These are the activations of a small neural network, seen along a few directions. Each row is one input.
Each table varies a few parts of the input and shows all the possible inputs, shuffled.
Descriptions start from the smaller parts, as in this example, which fits no table here: one of 2 separate values, together with either a single point or one of 11 places around a ring or (one of 4 places along a line, together with one of 5 places around a ring).
Shared parts are said once, and a part with two or three values counts as separate values.
In the rows, zero is written as 128.

Other details of the inputs shift rows strongly along two fixed directions, in all tables alike. That doesn't count.

A family of inputs:
r1: [134 126 126  94 164 125 153 135 166 180 153]
r2: [128 141 171 124 105 144 112 127 119 145 127]
r3: [139  52  93  73 179 147 198 147 162 174 147]
r4: [126 109 129 105 165 121 194 159 170 180 158]
r5: [ 97 120 114 170 135  83 123 136 135  47 124]
r6: [138 161 162 143  90 134  91 106  95 154 122]
r7: [166 185 166 139  80 143  95 109 108 133 130]
r8: [149 139 130 103 148 134 140 137 141 174 168]
r9: [112  68  84 135 154 107 138 124 111  66 109]
r10: [ 80 125  95 152 131  94 147 127 118  69 127]
r11: [131 166 145 127  97 158 152 110 136 137 131]
r12: [ 97 112 138 132 134 107 116 145 116 111 128]
r13: [174 157 140 144  79 181  87 115 101 136  70]
r14: [127 137 131 127 122 105 121 122 145 119 128]
r15: [151 149 141 110 122 128 135 136 129 169 152]
r16: [111 127 121 133 138  86 125 128 128 115 123]
r17: [125 109 125 100 156 134 139 139 150 194 170]
r18: [173 160 138 140  97 191  79 107 108 132  80]
r19: [139  97 108 122 150 155 125 111 130  95 117]
r20: [143 160 165 141 116 136 144 123 125 151 120]
r21: [ 83 104 125 143 137  86 109 141 101  84 121]
r22: [140 201 157 146  89 175 116  91 116 119 116]
r23: [160 188 166 143  85 135  95 107  90 138 121]
r24: [157 118 116 128 107 162 110 129 127 131  93]
r25: [121 137 124 102 132 146 188 133 152 169 151]
r26: [133 121 130  90 152 115 165 143 163 188 149]
r27: [ 90 110 105 158 125  78  87 132 110  75 131]
r28: [111  97 136  91 170 135 154 154 151 183 162]
r29: [113 132 124 151 153 113 133 134 143  95 135]
r30: [109  64  78 140 148 108 125 124 129  35 112]
r31: [105  82  68 158 137  97  98 142 100  54  84]
r32: [133 140 147 133 100 130 100 118 122 145 138]
Each input here is: one of 4 places along a line, together with either one of 2 separate values or one of 6 places along a line.
The inputs of r3 and r19 match in every part but the place on the line of 4. If r25 is changed in the same way as r3 into r19, which row does it become?
Answer: r22
List by row number the other rows that have the place on the line of 4 in common with r21.
Answer: r6, r9, r10, r16, r20, r23, r31

A family of inputs:
r33: [157 161 124 108 109 141 140 119 134 157 142]
r34: [128 152 149 139 112 129 136 140 116 166 115]
r35: [129 150 156 144 106 137  60 118 107 136 129]
r36: [ 97 124 109 154 127  97 131 124 146  49 117]
r37: [120  36  83  84 178 135 166 160 140 169 120]
r38: [ 79 108 135 148 130 113 136 126  98  67 122]
r39: [145  59  63  97 178 149 172 151 167 135 134]
r40: [143 189 140 157 109 137 124 117 127 125 113]
r41: [126 130 164 119 106 142 151 132 135 163 119]
r42: [161 135 170 113 121 129 114 127 116 183 136]
r43: [134 114 107 130 162  88 122 131 143 101 148]
r44: [135 146 139 124  91 126 114 124  99 152 122]
r45: [ 91 137 116 168 129 116 125  99 113  29 121]
r46: [149 153 138 110 134 152 102 124 150 161 156]
Describe the family of inputs behind these rows.
Answer: one of 2 separate values, together with either a single point or one of 6 places along a line
The inputs of r37 and r39 match in every part but the choice among 2 separate values. If r34 is changed in the same way as r37 into r39, which row does it become?
Answer: r40
Which other rows does r46 become when the place on the line of 6 takes its other values? List them by row number.
Answer: r33, r36, r40, r43, r45
